These are the activations of a small neural network, seen along a few directions. Each row is one input.
In each table, some parts of the input vary, and every possible input appears once, in random order.
Descriptions start from the smaller parts, as in this example, which fits no table here: ring(5) and (point or (values(2) and line(4)) or line(11)).
Shared parts are said once, and a part with two or three values counts as separate values.
In the rows, zero is written as 128.

Rows:
x1: [ 86  43 155 119 109 134 198 122  98 129 123]
x2: [ 94  41 173 170 127 179 178 165 132 127 107]
x3: [138 134 159  77  83 114 117 121  86  38  80]
x4: [192 161 131 133 161 101  30  77 144 107 133]
x5: [157  85 129 160  80 180 116 171  99  60  62]
x6: [123 187  81 124 172  65  81 139 203 128 167]
x7: [ 68 135  73 109 148 153 210 119 121 182 131]
x8: [203 132 102 144  96 113  80 102  76 175 115]
x9: [186 139  97 194  99 148  67 134 130 157  61]
x10: [ 72 139  91 171 167 196 193 156 149 175 116]
x11: [205 176 147 117 126  88  73  93 101 146 116]
x12: [ 63  71 188  94 166 131 131 110 164  72 141]
x13: [ 79  87 204  85 124 116 180 114 126 106 125]
x14: [163  80 137 115  63 146 124 130  46  78 115]
x15: [156 154  98 215 120 126 113 188 150 200 173]
x16: [ 54 163 104  85 204 150 149 104 194 122 149]
x17: [137 201  98 112 135  52 128 149 161 165 149]
x18: [154 149  81 149 105  84 129 156 121 208 187]
x19: [ 87 172 146  87 157 146 194 103 143 169 172]
x20: [144 111 168 100 119 138  67 108 117  16 136]
What do these inputs look like to the network?
> line(4) and ring(5)
Changing only the ring(5) part turns x18 into x7. The same change can be made to x15. Which row results?
> x10
Change only the line(4) part in x1. List by row number the other rows that result.
> x2, x12, x13
Change only the ring(5) part in x4. List by row number the other rows that result.
> x6, x12, x16, x20

Rows:
x21: [174 193 102 115 112  54  92 131 124 146 121]
x22: [148 107 167  90  90 142  96 122  90  24  50]
x23: [174 161  76 163 102 128 107 129 106 192 131]
x24: [171 203  85 123 109  86  76 127 130 137 139]
x25: [ 70  46 204  97 118 155 185 126 107  53 142]
x26: [105 124 100 186 141 151 151 166 168 189 130]
x27: [145  75 166  97  79 116  92 141  93  19  82]
x28: [176 188  83 147 135  98  70 140 145 117 135]
x29: [116 134  73 174 145 156 163 162 146 185 148]
x30: [ 93 146 151 147 175 138 153 139 188 165 180]
x31: [113 137  92 142 122 112 185 151 123 212 134]
x32: [103 155 123 134 181 144 163 136 165 160 199]
x33: [102 158 141 104 157  99 186 122 145 188 183]
x34: [106  86 190  64 136 148 123  74 114  32  86]
x35: [179 152  93 155 104  95 121 132  99 201 112]
x36: [100 167 124 110 154 132 168 119 153 179 203]
x37: [124 183 109  90 159  95  93  85 152 147 178]
x38: [128 171 110 112 187 106  86 101 166 127 174]
x39: [112 146  76 148 121 146 169 149 132 205 153]
x40: [131 172 125  83 161  62 112  87 148 157 158]
x41: [147  35 157 140  70 157 121 142  67  73  72]
x42: [105  55 187  72 123 121 117  91 116  26 116]
x43: [ 82  57 159 125  98 195 189 139  85  83  64]
x44: [169 137 102 200 123 135  88 147 143 179 107]
x45: [118 160 138 124 182 103  79 108 190 134 154]
x46: [166 178 111 159 130  94  58 147 168 124 114]
x47: [149  66 158 132  82 184 127 124  65  77  42]
x48: [ 71  79 208  88 131 182 191 109 106  58 113]
x49: [ 80  26 157 134  85 168 182 156  86  78  93]
x50: [180 147  74 188 128 139  99 140 121 172 126]
Changing only one part turns x49 into x25. The same change can be made to x31. Which row results?
> x33
What do these inputs look like to the network?
> ring(5) and (values(2) or line(4))
Change only the values(2) part in x47. List by row number the other rows that result.
> x41
A walk changes only the line(4) part. It starts at x30 and steps to x32. List the rest of the walk in order.
> x36, x33

Rows:
x51: [ 95 163 110 107 125 106 143 117 150 182 188]
x52: [191 204 101 136 125 102 106 127 111 164 119]
x53: [124 111 180  92 120 119 150 152 107  21  95]
x54: [145  93 108 194  91 165 106 166 120 131 101]
x55: [115 178 120 135 199 114 123 119 190 163 199]
x56: [ 59  73 139 156 135 164 183 156 162 162 130]
x57: [134  51 190  99  96 116  98  95  95  71 112]
x58: [199 205  97 165 175 103  65 129 156 144 140]
x59: [ 91 115 123 105 135 133 202 124 111 166 155]
x60: [160 125  83 133  82 115 119 135  85 150 109]
x61: [ 95  91 156  84 125 169 113  90 121  54  62]
What do these inputs look like to the network?
> values(3) or (values(2) and line(4))
Change only the values(2) part in x56. List by row number the other rows that result.
> x54

Rows:
x62: [139 164 122  97 164  75  76  86 127 145 134]
x63: [138  84 116 126 133 148 103 112 115  93  78]
x64: [143 154 126 152 157  85  93 136 194 113 169]
x65: [114 182  70 158 151 155 182 135 122 179 150]
x66: [122 123 145 108 120 114 141 165 134  84  87]
x67: [ 87 132 180 113 126 148 177 121 127 128 121]
x68: [ 87  71 127 125 152 163 165 129 133 119 121]
x69: [175 105 128 177 106  92 103 129 109 201  90]
x70: [114 163 116 166 161 179 126 156 176 182 167]
x71: [143 166  78  88  94  81 130 136 132 158 158]
x72: [142 173 100 167 129 143  85 185 169 144 154]
x73: [143 191  55 159 119 119 143 163 116 142 138]
x74: [153 102 122 179  93  70 125 173 123 187 120]
x75: [154 121 154 121  99 144 104  95  91  99 124]
x76: [114  80 142 120 145 166 165 124 108 121 162]
x77: [117  81 112 128 121 126 125 157 127  78 107]
x78: [133 118 149 123  87 122 126 139 104  84 154]
x79: [168 133 164 110 120 138 121 110  95  99 102]
x80: [ 96 106 130 127  99 120 122 148 140  84  93]
x81: [144 127 149 107 131 136 119 120 121 100  58]
x82: [ 92 114 159 105 150 151 181 137 139 125 100]
x83: [139 146 170 114 107 132 114 104 109 103  78]
x84: [ 66  96 144 123 130 157 162 120 146 126 107]
x85: [165 194  61 156 133 141 121 119 103 157 110]
x86: [ 90 150 134  96 182  87 136 101 146 170 179]
x87: [147 130 159 112 107 116 143 153 109  84 132]
x88: [164 158 127 150 169 108  73  92 179 128 138]
x89: [124  95 131 176 130 108 167 151 129 222 131]
x90: [115 144 143 150 189 120 132 109 200 151 182]
x91: [165  93 132 121 126 151 103 108  89  95 119]
x92: [113 156  92  86 127 116 169 107 135 197 171]
x93: [111  85 117 133  99 130 113 142 115  81 135]
x94: [118 160 118  99 151  51  98 128 142 131 165]
x95: [ 81  75 132 129 130 167 154 114 120 123 149]
x96: [163 176 101 165 142 166  65 141 154 160 124]
x97: [132  88 122 131 111 152  91  97 102  96 106]
x98: [117 120 174 110 138 153 183 126 114 124 145]
x99: [165 170  83  86 108 105 108  94 118 172 128]
x100: [103 109 164 120 118 160 167 111 109 125 167]
x101: [118 109 134 125 111 142 100 104 128  99  64]
x102: [144  90 127 123 114 128 125 152 103  79 149]
x103: [117 142 165 116  95 111 137 149 122  87 108]
What do these inputs look like to the network?
> values(3) and (point or ring(5) or ring(8))
Changing only the values(3) part turns x85 into x65. The same change can be made to x75. Which row results?
> x100
Change only the values(3) part in x102. List by row number the other rows that result.
> x76, x91
